Look-ups in named tables: a row name and a column name give one cell, copied from the table.

Table kabilo
	lirirev	ziv	zaf	mav	fiv	davegos	dilef	bek	gen
bivib	79.985	39.460	30.097	82.362	26.895	46.933	30.009	53.657	62.373
devot	58.534	36.155	41.183	26.217	74.335	40.437	28.731	41.376	30.700
vam	64.634	44.907	38.780	63.355	71.744	76.348	80.948	44.879	80.619
vevog	46.893	33.071	72.472	85.255	65.257	57.658	24.053	78.779	68.885
pibano	45.637	64.057	53.691	27.341	45.583	61.400	75.700	83.416	84.470
rilu	41.942	77.297	47.427	48.008	36.936	80.161	61.092	33.230	38.660

mav of vam = 63.355
gen of devot = 30.700
zaf of bivib = 30.097
fiv of rilu = 36.936
zaf of rilu = 47.427
bek of pibano = 83.416
lirirev of rilu = 41.942
davegos of pibano = 61.400
ziv of devot = 36.155
lirirev of bivib = 79.985
davegos of vam = 76.348
dilef of vam = 80.948
ziv of bivib = 39.460
gen of vam = 80.619
Row with the largest bek: pibano

bitod:
	rir	veb	zel	vuf	zozaga	tutato	gadopul
benuzo	0.600	0.649	0.635	0.695	0.620	0.687	0.588
sev	0.683	0.740	0.683	0.934	0.800	0.890	0.345
gevodo	0.502	0.361	0.374	0.238	0.312	0.249	0.869
vobob	0.544	0.448	0.414	0.425	0.480	0.427	0.702
daka	0.657	0.637	0.646	0.749	0.683	0.777	0.500
sugofoz	0.480	0.386	0.328	0.267	0.333	0.289	0.799
zamuni	0.632	0.595	0.631	0.690	0.590	0.715	0.578
gek	0.464	0.416	0.403	0.250	0.331	0.224	0.888
vav	0.696	0.787	0.736	0.942	0.907	0.891	0.326
pefana	0.628	0.694	0.747	0.729	0.669	0.710	0.544
kezari	0.509	0.514	0.446	0.383	0.492	0.352	0.721
zife	0.647	0.639	0.666	0.717	0.662	0.719	0.522
bifara	0.648	0.700	0.669	0.762	0.773	0.770	0.451
napimu	0.667	0.791	0.749	0.862	0.865	0.803	0.388

What is the gadopul of sev in bitod?
0.345
What is the tutato of daka in bitod?
0.777
What is the zel of bifara in bitod?
0.669
What is the veb of sugofoz in bitod?
0.386
What is the tutato of gevodo in bitod?
0.249
What is the gadopul of napimu in bitod?
0.388
What is the veb of zamuni in bitod?
0.595
What is the veb of kezari in bitod?
0.514
What is the zozaga of benuzo in bitod?
0.620
What is the zel of zamuni in bitod?
0.631
What is the vuf of napimu in bitod?
0.862
What is the veb of pefana in bitod?
0.694
What is the gadopul of daka in bitod?
0.500
What is the veb of vav in bitod?
0.787
What is the vuf of sev in bitod?
0.934
What is the tutato of sugofoz in bitod?
0.289
What is the gadopul of kezari in bitod?
0.721
What is the rir of daka in bitod?
0.657
What is the veb of sev in bitod?
0.740
Which row has the largest zozaga? vav

kek =
fields: fov, tizoris, muliku, genalu, darug, vepiz, kosimam, sufod
seve: [3.52, 3.89, 1.34, 2.40, 0.91, 1.95, 0.12, 2.47]
gab: [-1.43, -0.70, 0.24, -0.54, 3.91, 4.44, -0.69, 1.89]
gaso: [-3.08, -2.81, 0.38, -1.42, 4.37, 3.35, 1.31, 0.75]
gato: [5.75, 7.48, 0.23, 2.73, 2.41, 5.50, -3.67, 5.13]
gud: [2.50, 4.20, -0.17, 1.08, 3.70, 6.34, -3.67, 4.33]
gipap: [7.67, 8.76, 1.53, 5.06, -1.37, 3.43, -4.04, 4.68]
rogenez: [-4.84, -7.51, 3.15, -0.63, -0.01, -5.17, 9.64, -4.28]
zaz: [3.85, 4.00, 1.66, 2.82, 0.14, 1.25, 0.44, 2.22]

genalu of gaso is -1.42
vepiz of gaso is 3.35
muliku of gipap is 1.53
muliku of gato is 0.23
genalu of seve is 2.40
fov of gipap is 7.67
kosimam of zaz is 0.44
muliku of gab is 0.24
darug of gud is 3.70
muliku of seve is 1.34
genalu of gipap is 5.06
tizoris of gaso is -2.81

niz =
|  | medeku | kis | fikug | muda | kotan | vob | duna | vanu | bip | ribo |
|---|---|---|---|---|---|---|---|---|---|---|
| pog | 85 | 128 | 130 | 159 | 139 | 121 | 150 | 116 | 56 | 135 |
| nimokos | 111 | 109 | 109 | 108 | 110 | 112 | 106 | 113 | 112 | 108 |
| rigazi | 73 | 141 | 138 | 181 | 149 | 125 | 168 | 121 | 30 | 142 |
| rabetu | 63 | 144 | 147 | 201 | 164 | 129 | 188 | 117 | 11 | 160 |
| kopilut | 88 | 139 | 129 | 160 | 132 | 117 | 155 | 118 | 58 | 132 |

rigazi, duna: 168
rabetu, ribo: 160
pog, vanu: 116
kopilut, duna: 155
rabetu, kotan: 164
pog, medeku: 85
pog, bip: 56
rigazi, medeku: 73
kopilut, kotan: 132
nimokos, muda: 108
kopilut, bip: 58

lakudip =
|  | tonir | ril | bige | turig | duve | vita |
|---|---|---|---|---|---|---|
| suvom | 144 | 143 | 89 | 121 | 119 | 103 |
| pul | 103 | 109 | 249 | 103 | 91 | 134 |
| fis | 98 | 101 | 108 | 74 | 214 | 127 |
| futuza | 124 | 199 | 125 | 118 | 108 | 126 |
| tob | 150 | 120 | 195 | 86 | 147 | 127 |
| fel | 180 | 194 | 152 | 149 | 85 | 131 |
| toremu | 138 | 61 | 155 | 150 | 108 | 84 |
| mederit | 154 | 51 | 27 | 126 | 87 | 140 |
| gug | 117 | 103 | 175 | 100 | 103 | 126 |
| lerulab | 92 | 11 | 45 | 174 | 89 | 122 |
| nimepu | 120 | 83 | 153 | 102 | 212 | 112 |
| tutavi | 136 | 122 | 66 | 147 | 210 | 146 |
| fil | 93 | 125 | 132 | 92 | 158 | 92 |
| miri | 123 | 69 | 158 | 125 | 170 | 123 |

turig of gug is 100
vita of tob is 127
bige of tob is 195
turig of suvom is 121
ril of suvom is 143
bige of futuza is 125
turig of pul is 103
vita of suvom is 103
ril of tutavi is 122
tonir of nimepu is 120
bige of nimepu is 153
turig of miri is 125
turig of toremu is 150
turig of fis is 74
ril of futuza is 199
tonir of tob is 150

